Each row below holds a small network's activations on one record, seen along a few directions.
Here are examples, each followed by its value of one field, P.
The largest differences between rows may come from other fields.
Random noise pushes rows far along 4 fixed directions. That doesn't count. These rows show it; they differ only by the noise:
 -57   70   37  117   10 -140  -21 -104   91 -167    4 -182  180 -145  -81  104  -23  216   19  -23   -2  -97  184
 -39 -235  200  -74  131   -5  133  491  -47  105  233  -11  185 -206 -232 -269   98 -491 -158  191 -309   40   97
 -97  160  156  -41   52   32  -61  -46 -191 -151  149 -212   84 -360   93  437 -142  -90  364  -74 -148 -182  147
 -16 -331  156  -60  -56  193  -19  200  -95   62  418   60  120 -215 -153 -175  116 -643  145  367 -329    0  -21
 -79   34  -89  104 -192   -1 -123 -356  107 -237  141  -40    9  -45   21  149  -31  162  197  137   92  -93   77
 -44   45  228   60  355 -358  232  532   81   24 -167 -286  381 -229 -292 -166   26  126 -437 -198 -173  -15  327

-149  -73  235 -190  103 -202  336  770   17   80   91  240 -153  -57 -202 -336   46 -280 -193   55 -104   78   88
p3
 162 -129 -122  240   69 -221   39  -98  259  119 -350 -159  219  244  -56 -208   39  442 -261 -144  170   66   -9
p1
 219 -393  425   91  357 -183  153  494 -154  409 -150 -295  475 -265 -194  -89  144 -200   57 -194 -417  -66   18
p8
  71  -98  312  -78  284 -217  206  421 -245  295 -200 -206   60 -214  148  299 -107  -56  237 -332 -180 -109    6
p3
 195  -95 -244   88   68  141  -86 -142  100  143 -168 -107  128  300   57 -185  -19   27 -264  -39  146  176 -123
p9
 167 -221 -262 -222 -122  528 -101 -123 -214  235  205  166 -300  258  339   47 -118 -713   96  227   32  182 -354
p2
 -45 -256 -116   77 -360  -24  -20 -270  234  -60  158  295 -218  194  -69 -210  153   71  109  328   92   -2 -100
p2
  11  175   54  -10  266 -399  192  180  -13  129 -450 -207  -73   73  259  342 -194  550   22 -517  222  -56   77
p10
-138  194  -75  -20  -63  -69   28    3   24 -138  -13   83 -133   29   43   60  -84  161   15  -37  113  -14   48
p11
 242   97 -107   10   71  370 -274 -486 -296   68  -71 -318   98  -45  369  559 -209 -127  343 -205   12  -58 -147
p8
 180 -471 -178  322 -471    3 -229 -753  274    4   40  107   20  322   22 -103  199  338  398  326  220  -30 -267
p5
  76 -262   25  154  -11 -262   88   10  284  102 -116   54   52  166 -155 -321  185  281 -189   55   64   37   15
p10
 -49   34  192  160  -70 -238  -11 -191   23 -120  -85 -168  136 -242  -46  285    8  397  397 -144  -63 -245  126
p2
 -14  309 -141 -226  191  179   -9  113 -196   14  -40  -24 -168   62  256  220 -201 -166 -171 -207  109  104   -9
p7
 -11  535  -27 -113  339  -46   50   83 -171  -78 -313 -339   30 -119  218  440 -303  241 -205 -504  100  -23  191
p4
 -64  -97  -11  -86  -51   83   61  225   -7   44  161  193  -83   -2  -62 -232   31 -330  -67  181  -79   69  -60
p1
 414 -406 -193  332 -160  181 -333 -819  168  161 -116 -191  206  317  145   30  139  251  260   85  142   22 -274
p7
 -61   50  -96  178 -316  101 -233 -556   85 -262  136   29   43  -42  -22  119   35  216  356  180   51 -123  -21
p11
 114 -128 -309  252 -352   14 -195 -739  331 -158  -54   73  -69  320   34  -93   84  435   -3  205  313   16  -98
p3
  25  -54 -150  -12   34 -126  119  161  201   58 -109  128 -101  276  -68 -313   57  114 -454    9  164  150   15
p8
  96 -149 -230   39 -193  314 -163 -313  114  -44  177  126  -18  194  -58 -276   93 -248 -159  332   50  130 -129
p4
 -22  193   44  -97  281 -221   99  130  -15   44 -187 -202 -186   -3  293  406 -178  316   84 -382  126  -52  137
p9
 247  -48  -94  -27  256  151   -3   77 -105  257 -226 -231  168  156  103   -7  -73 -158 -300 -187   20  157  -88
p6
-186  -53 -270   22 -628  268 -245 -587  106 -318  433  436 -343  191   58  -23   50  -73  439  527  216  -13 -196
p6
 184 -281  296 -109  188   50   54  209 -332  361   -3 -166   30 -174  206  312  -28 -356  425 -147 -252  -68 -151
p5
 155  -29 -224 -286  332  212  156  485 -125  388 -158   33 -202  364  245 -181 -149 -450 -526 -162   99  332 -173
p9
 125   56 -155  -40  213 -232  184  168   89  189 -422  -96 -114  357  181    4 -114  341 -431 -323  302  162  -17
p5
 235 -196    6  207  -65  -58 -134 -537   43  127 -208 -223   29   96  251  358  -21  390  477 -165  108 -121 -135
p4
  10 -386   70  165 -181 -146   18   -9  234   50  113  159  102   64 -251 -407  264   56   15  284  -60    7  -50
p10
  99   52  -43  138  219 -299  103  102  233   54 -346 -160  182  180 -129 -210   77  477 -502 -237  131   89  126
p7
 211 -205  250  171  154  -78  -54 -130 -133  218 -184 -352  302 -194   92  326    5  141  481 -253 -191 -177  -48
p11
 -39  358   21  143   52   -3 -153 -293  -52 -264 -119 -315  333 -234  -94  274  -78  323    6 -183  -11 -126  188
p6
-110  181 -202 -193   11   11  103  101   32  -13  -43  188 -405  210  209   47 -143   15 -193  -70  205   98  -15
p1

Which value of P does each new row have?
  87 -431  134   85 -210  276 -181 -119  -46   75  387  105  225 -148 -205 -291  233 -525  277  460 -313   -3 -168
p10
 150 -237 -172   46 -150  460 -254 -330   43   26  270   77  101  116  -91 -286  148 -447  -31  365  -99  120 -182
p9
  23   89 -268 -101  -80  278 -122 -185  -16  -37  107  133 -191  232  165  -25  -51 -176 -138  119  163  145 -128
p7
 276 -239  146  279  225 -116  -21    0   49  223 -282 -390  552  -60 -165 -122  105  167  -73 -178 -168  -15   16
p11
  80 -153   60 -110   16  198  -40   70 -152  126  158   51  -60  -52   65   35   23 -390  119   77 -144   16  -94
p8
-118  146   11  122   -5 -393   88  -54  217 -135 -227  -24  -23   46  -44   43   -3  636  -47 -174  211  -86  153
p10
  68   40 -122 -108  120  223  -12   88  -66   92   19   -7  -24   63   72  -75  -60 -309 -246    3  -37  122  -47
p1
  49   80 -121   -5   21  163 -101 -153   -5  -32   14  -42   42   62   42  -15  -39  -71 -157   28   58   69  -17
p10
 124   27 -160   29   76  118  -77  -90   56   33  -61  -70  107  167   -9 -152   19  -14 -324   -9   79  139  -34
p7
  42 -295 -177  224 -393  152 -209 -470  254 -120  225  211   50  183 -172 -355  214   14  120  446   51   31 -145
p11
  75  252 -371  144 -110    5 -128 -554  137 -145 -314 -155  -28  288  232  243 -201  524  -85 -190  411   20  -29
p2
